a =
array([[541, 317, 689, 407, 727, 504, 357, 243],
       [373, 227, 431, 540, 796, 242, 705, 185],
       [426, 221, 403, 475, 692, 348, 607, 328],
       [ 95, 426, 687, 263, 597, 109, 804,  45],
       [289, 150, 393, 537, 851, 131, 831, 119]])
a[0,-8] = 541
a[:, -8] = [541, 373, 426, 95, 289]
a[-4,-6] = 431
a[-5,5] = 504
a[0,-1] = 243
a[1,6] = 705
a[-4,-1] = 185
a[-4,4] = 796
a[3,4] = 597
a[-4] = [373, 227, 431, 540, 796, 242, 705, 185]
a[2,5] = 348
a[-1,-1] = 119
a[:, 2] = [689, 431, 403, 687, 393]
a[-3,4] = 692
a[0] = [541, 317, 689, 407, 727, 504, 357, 243]
a[-1,-4] = 851
a[2,-5] = 475

W = [[37, 48, 135, 211, 200, 211, 210, 214, 211], [36, 36, 34, 53, 37, 53, 134, 202, 210], [33, 37, 34, 39, 35, 39, 85, 183, 208], [34, 34, 35, 33, 34, 33, 34, 63, 162], [29, 33, 39, 36, 36, 36, 37, 54, 145], [55, 148, 200, 213, 209, 213, 211, 210, 209], [33, 34, 36, 42, 34, 42, 78, 178, 208], [63, 157, 203, 208, 211, 208, 211, 207, 210], [34, 37, 34, 39, 31, 39, 65, 165, 204], [33, 36, 67, 206, 165, 206, 210, 212, 211], [36, 55, 148, 209, 205, 209, 210, 214, 210], [33, 37, 37, 151, 59, 151, 205, 212, 207], [36, 34, 37, 42, 35, 42, 88, 183, 208]]
W[0, -9] => 37
W[6, 5] => 42
W[-3] => [36, 55, 148, 209, 205, 209, 210, 214, 210]
W[11, 5] => 151
W[7, 4] => 211
W[9, -7] => 67
W[-7, -9] => 33
W[:, -9] => [37, 36, 33, 34, 29, 55, 33, 63, 34, 33, 36, 33, 36]
W[0, 5] => 211
W[-7, 2] => 36
W[:, 6] => [210, 134, 85, 34, 37, 211, 78, 211, 65, 210, 210, 205, 88]
W[:, -7] => [135, 34, 34, 35, 39, 200, 36, 203, 34, 67, 148, 37, 37]
W[6, -8] => 34
W[-10, -2] => 63
W[:, 3] => [211, 53, 39, 33, 36, 213, 42, 208, 39, 206, 209, 151, 42]
W[-6, -8] => 157
W[-11, -3] => 85
W[-5] => [34, 37, 34, 39, 31, 39, 65, 165, 204]
W[1, 6] => 134
W[-2, 2] => 37
W[2, -5] => 35
W[12, -3] => 88
W[3, -9] => 34
W[4] => [29, 33, 39, 36, 36, 36, 37, 54, 145]
W[11, -2] => 212
W[6, 4] => 34
W[5, -6] => 213
W[-12] => [36, 36, 34, 53, 37, 53, 134, 202, 210]
W[-3, -8] => 55
W[-7] => [33, 34, 36, 42, 34, 42, 78, 178, 208]
W[9, 8] => 211
W[0] => [37, 48, 135, 211, 200, 211, 210, 214, 211]
W[10, 3] => 209
W[4, 7] => 54

A =
693	500	556	471	554	638	486	439	593	264	765
677	411	706	363	489	509	757	638	728	453	902
595	648	637	566	616	637	629	539	689	476	308
673	789	585	628	563	708	895	615	380	937	674
545	588	577	626	566	568	646	699	420	534	561
629	814	697	614	478	693	207	493	657	354	742
625	624	629	568	688	807	321	610	583	766	367
647	582	633	591	612	450	591	670	180	670	671
647	463	589	693	586	508	538	665	429	406	615
671	654	598	541	609	507	467	473	661	544	434
570	526	730	570	550	715	657	514	657	286	557
694	742	617	707	468	687	532	611	894	556	662
609	744	584	673	592	570	538	500	650	504	870
645	749	613	611	399	489	655	684	477	333	482
A[0, 0]	693
A[2, 5]	637
A[10, 8]	657
A[12, 1]	744
A[1, 10]	902
A[:, 9]	[264, 453, 476, 937, 534, 354, 766, 670, 406, 544, 286, 556, 504, 333]
A[9, 1]	654
A[:, 7]	[439, 638, 539, 615, 699, 493, 610, 670, 665, 473, 514, 611, 500, 684]
A[6, 3]	568
A[9, 7]	473
A[10, 5]	715
A[10, 9]	286
A[5, 10]	742
A[:, 5]	[638, 509, 637, 708, 568, 693, 807, 450, 508, 507, 715, 687, 570, 489]
A[5, 9]	354
A[:, 8]	[593, 728, 689, 380, 420, 657, 583, 180, 429, 661, 657, 894, 650, 477]
A[3, 2]	585
A[10, 4]	550
A[8]	[647, 463, 589, 693, 586, 508, 538, 665, 429, 406, 615]
A[11]	[694, 742, 617, 707, 468, 687, 532, 611, 894, 556, 662]
A[11, 3]	707
A[:, 0]	[693, 677, 595, 673, 545, 629, 625, 647, 647, 671, 570, 694, 609, 645]
A[13, 7]	684
A[:, 1]	[500, 411, 648, 789, 588, 814, 624, 582, 463, 654, 526, 742, 744, 749]
A[13, 5]	489
A[4, 4]	566
A[0]	[693, 500, 556, 471, 554, 638, 486, 439, 593, 264, 765]
A[10, 6]	657
A[4, 7]	699
A[9, 9]	544
A[1, 4]	489
A[7]	[647, 582, 633, 591, 612, 450, 591, 670, 180, 670, 671]
A[7, 8]	180
A[11, 8]	894
